These are the activations of a small neural network, seen along a few directions. Each row is one input.
In each table, some parts of the input vary, and every possible input appears once, in random order.
A made-up example of a description, with smaller parts first: one of 5 places around a ring, together with either a single point or one of 9 places along a line or (one of 2 separate values, together with one of 6 places along a line).
Shared parts are said once, and a part with two or three values counts as separate values.
In the rows, 128 means zero.

Other details of the inputs vary at random and push rows far along three fixed directions, the same in every table; ignore that.

Rows:
r1: [127 155  94 146 114  94 107 117 104 105  93 108]
r2: [120 167  89 137 117 108 101 123 107 109  97 125]
r3: [175 173 193 128  91 148 128  77 110  77 145 146]
r4: [117 158  92 151 131  88 113 112 109  99  95 112]
r5: [118 138 124  40 184  98  58 134 159 162 119 154]
r6: [113 104 112 148 138 146 163 159 133 139 147 133]
r7: [128 110 113 148 129 146 161 163 144 151 139 124]
r8: [126 156  90 150 137  91 113 109 116  95 106 112]
r9: [144 122 116 118 149 154 169 164 111 159 152 128]
r10: [136 158  92 143 113 104 113 112 116 105 108 112]
r11: [172 109 201 138  92 184 169  88 124  96 162 132]
r12: [119 124 202  43 129 121  65  66 166 125 135 143]
r13: [123 103 110 143 123 150 153 166 126 147 141 128]
r14: [131 151  93 143 129 101  98 120 109  99 104 112]
r15: [119 161  91 145 146 102 104 115 114  92 108 122]
r16: [165 107 203 131  91 169 176  91 121 100 168 135]
r17: [123 171  82 144 134 101 114 108 123  96 107 123]
r18: [126 176  90 145 122 103 111 119 123 112  93 118]
r19: [123 123 209  32 140 121  34  66 179 124 127 162]
r20: [180 164 188 128  92 142 129  69 113  66 145 142]
r21: [103  99 122 150 138 143 159 164 122 138 138 130]
r22: [118 112 119 149 126 149 158 169 133 153 132 128]
r23: [174 185 196 123  86 153 128  75 107  71 152 139]
r24: [138  96 116 130 140 146 168 129 116 169 138 119]
r25: [115 104 113 140 113 144 159 165 125 155 133 129]
r26: [105 107 116 145 127 141 167 158 131 146 138 133]
r27: [127 167  94 144 123  97 110 117 126 116  92 112]
r28: [153 109 120 125 148 146 168 159 115 152 140 140]
r29: [106  93 125 152 136 135 159 161 122 138 137 125]
r30: [103  66 144  36 188 111  91 168 174 204 130 169]
r31: [146 171 109 113 141 125 127 127 101 127 124 127]
r32: [119  99 127 154 132 139 154 168 129 148 130 117]
r33: [124 102 109 141 119 146 158 164 131 151 141 127]
r34: [126 110 113 149 134 150 156 167 140 150 139 126]
r35: [126 104 120 153 139 148 153 167 134 144 139 122]
r36: [113  97 119 146 123 147 151 170 116 147 133 127]
r37: [126  88 116 145 124 133 154 162 128 147 138 115]
r38: [ 96  83 137  59 172 124  92 138 160 224 135 152]
r39: [129 141 198  67 124 131  59  59 160 145 151 153]
r40: [136 165  93 143 128 100 110 113 132 110 103 111]
r41: [121 153  93 142 124  97  97 123 103 105  93 114]
r42: [120 153  90 146 147  94 105 116 115  95 107 116]
r43: [117  87 227  60 121 157  96  90 173 170 169 156]
r44: [122  96 115 146 130 148 149 168 122 142 141 124]
r45: [118 105 124 154 132 148 155 170 128 148 131 123]
r46: [129 162  99 149 127  92 106 118 119 109  90 107]
r47: [128  96 122 154 139 140 154 167 134 145 138 116]
r48: [126 161  92 140 109  99 110 115 110 111  97 115]
r49: [138 159  97 149 132  95 107 116 125 104 101 105]
r50: [139 143 232 161  54 187 158  85 131  66 183 144]
r51: [124 162  87 145 132  95 116 105 122  99 108 117]
r52: [ 92 101 128  20 192  75  45 120 171 178  98 156]
r53: [107  99 118 147 127 134 169 155 130 148 136 126]
r54: [162 110 196 134  87 176 184  85 117 101 169 117]
Description of these inputs: one of 2 separate values, together with either one of 9 places along a line or (one of 3 separate values, together with one of 6 places around a ring).
The inputs of r5 and r23 match in every part but the choice among 2 separate values. If r37 is changed in the same way as r5 into r23, which row does it become?
Answer: r1
The inputs of r54 and r12 match in every part but the choice among 2 separate values. If r9 is changed in the same way as r54 into r12, which row does it become?
Answer: r31
Which other rows does r13 become when the choice among 2 separate values takes its other values? List them by row number.
Answer: r2
Start at r50 and move only the place on the ring of 6, one step at a time. The first step leads to r21. Which rows follow, in order?
Answer: r29, r4, r53, r26
Which other rows does r18 become when the choice among 3 separate values takes its other values? List them by row number.
Answer: r25, r26
Which other rows does r49 become when the place on the ring of 6 takes its other values? List them by row number.
Answer: r7, r34, r35, r40, r47

Rows:
r55: [130 125  52 117 166 120 169 158  99 181 119 123]
r56: [118 156  69 140 147 101 103 149 109 125  93 123]
r57: [135 102  64 137 158 139 195 152  90 170 107 127]
r58: [126 148  92 158 128 101 125 110 122 105 106 108]
r59: [160  94 169 129 122 171 194 124 100 153 156 126]
r60: [138 167  99 156 109  96 121  91 104  75  95 107]
r61: [123 130  78 167 138 132 161 173 117 144 121 118]
r62: [137 190  95 167 123 110 118 106 108  73 107 115]
r63: [139 184  97 159 122 111 114 109  94  71 105 116]
r64: [164  74 173 120 125 181 193 144 124 164 176 140]
r65: [166 173 111 118 141 104 123  86  86 109  98 118]
r66: [116 155  67 137 131  94 111 141 116 133  89 116]
r67: [111 151 234  60 109 124  34  76 189  89 155 167]
r68: [112 140 237  62 103 135  44  96 190 110 161 169]
r69: [201 174 202 126  81 166 140  61 113  61 154 130]
r70: [128  98 162 167  93 169 174 137 136 135 161 116]
r71: [123  95 156 163  96 172 176 161 143 153 164 123]
r72: [ 92 143 128  68 149  80  21 101 162 135  97 135]
r73: [ 66  63  99  54 184  91  75 182 183 219 108 141]
r74: [ 68  61 113  67 201 101  84 183 197 203 131 149]
r75: [124 159  73 150 136  90 103 105 100  96  86 107]
r76: [138 132 177 139 100 139 136 105 133  81 148 134]
r77: [134  92 156 169  90 177 184 162 120 145 163 125]
r78: [121  66 168 143 121 171 175 160 137 142 171 135]
What do these inputs look like to the network?
Answer: either one of 2 separate values or one of 4 places along a line or (one of 3 separate values, together with one of 6 places around a ring)
Which other rows does r72 become when the place on the ring of 6 takes its other values? List them by row number.
Answer: r56, r63, r75, r77, r78
List by row number the other inputs of the same sort as r64.
Answer: r59, r65, r69

Rows:
r79: [123 118  88 138 154 106 134 140 130 143 107 118]
r80: [119 166  81 115 146  82  81 136 121 122  89 129]
r81: [108  93 100 139 151 125 154 164 114 161 127 124]
r82: [128 127 105 155 117 134 159 144 102 118 129 124]
r83: [121 126 163 126 110 156 127 138 147 139 148 139]
r84: [149 154 152 174  81 159 165 112 112  92 145 130]
r85: [126 175 148 119 109 123  90  83 133  79 119 139]
r86: [120 114 154  48 159 115  73 112 149 168 134 156]
r87: [ 73 112 136  31 182  91  32 134 196 166 129 161]
r88: [124 111 126 149 108 141 157 126 127 135 125 119]
r89: [131 163 151 121 130 106  91  85 138  88 121 129]
r90: [154 138 143 107 124 132 138 111 104 129 129 132]
r91: [136 113 146 145 109 135 153 120 138 124 138 117]
r92: [113  79 149 117 121 135 143 151 145 161 139 125]
r93: [106  68 162 118 131 159 144 146 159 174 155 144]
r94: [102  80 149 100 128 129 116 140 155 166 137 134]
r95: [136 150  59 103 175  97 121 123 106 151  94 121]
r96: [135 126 111 155 130 143 157 162 127 144 136 118]
r97: [165 180 149  91 125 114  80  61 117  85 111 136]
r98: [122 122 127 130 132 136 131 146 143 138 147 135]
r99: [126  89 196 125  93 165 151 114 159 134 174 129]
r100: [118  73 217  88 121 157 101 123 179 144 169 150]
r101: [131 115 121 146 131 139 170 154 128 124 137 126]
r102: [111 116  94 137 157 121 141 143 126 145 126 122]
r103: [147 201 143 150  86 121  92  79 107  69 119 122]
r104: [137 142 107 166 117 146 162 145 114 126 139 113]
r105: [109  99 116 123 150 121 136 159 125 152 123 127]
r106: [123 117  67 158 149 117 161 145 110 143 112 105]
r107: [120  75 215  89 108 152 104 119 180 142 165 143]
r108: [126 117 107 153 125 144 168 180 112 149 126 118]
r109: [135 130  64 158 146 117 150 171 105 131 109 118]
r110: [119 162  67 110 162  81  74 126 120 108  82 125]
r111: [153 157 151 174  78 151 152 109 102  84 147 127]
r112: [157 120 147 134 114 166 188 121 106 140 146 129]
r113: [154 136  96 121 155 121 153 125 107 144 112 123]
r114: [137 121 118 149 124 148 149 161 122 135 135 119]
r115: [126 164 145 111 116 108  86 100 125  85 115 135]
r116: [120 112  72 157 140 112 151 148  98 146 107 111]
r117: [105 134  76  99 183  81  73 138 133 136  86 126]
r118: [161 151 156 173  92 151 163 118 117  86 152 126]
r119: [146 189 154 139  91 106  86  59 110  58 105 119]
r120: [120 140 149 133 119 134 120 104 130 112 131 134]
The inputs of r116 and r93 match in every part but one. If r111 is changed in the same way as r116 into r93, which row does it become?
Answer: r84
The inputs of r97 and r112 match in every part but one. If r110 is changed in the same way as r97 into r112, which row does it become?
Answer: r85
What do these inputs look like to the network?
Answer: one of 6 places around a ring, together with either a single point or one of 6 places along a line
Which other rows does r109 become when the place on the line of 6 takes its other values? List them by row number.
Answer: r100, r107, r110, r114, r117
Which other rows does r99 become when the place on the ring of 6 takes its other values? List them by row number.
Answer: r88, r91, r92, r94, r107
List by row number the other rows that have the place on the ring of 6 in common with r92.
Answer: r80, r90, r105, r108, r115, r119
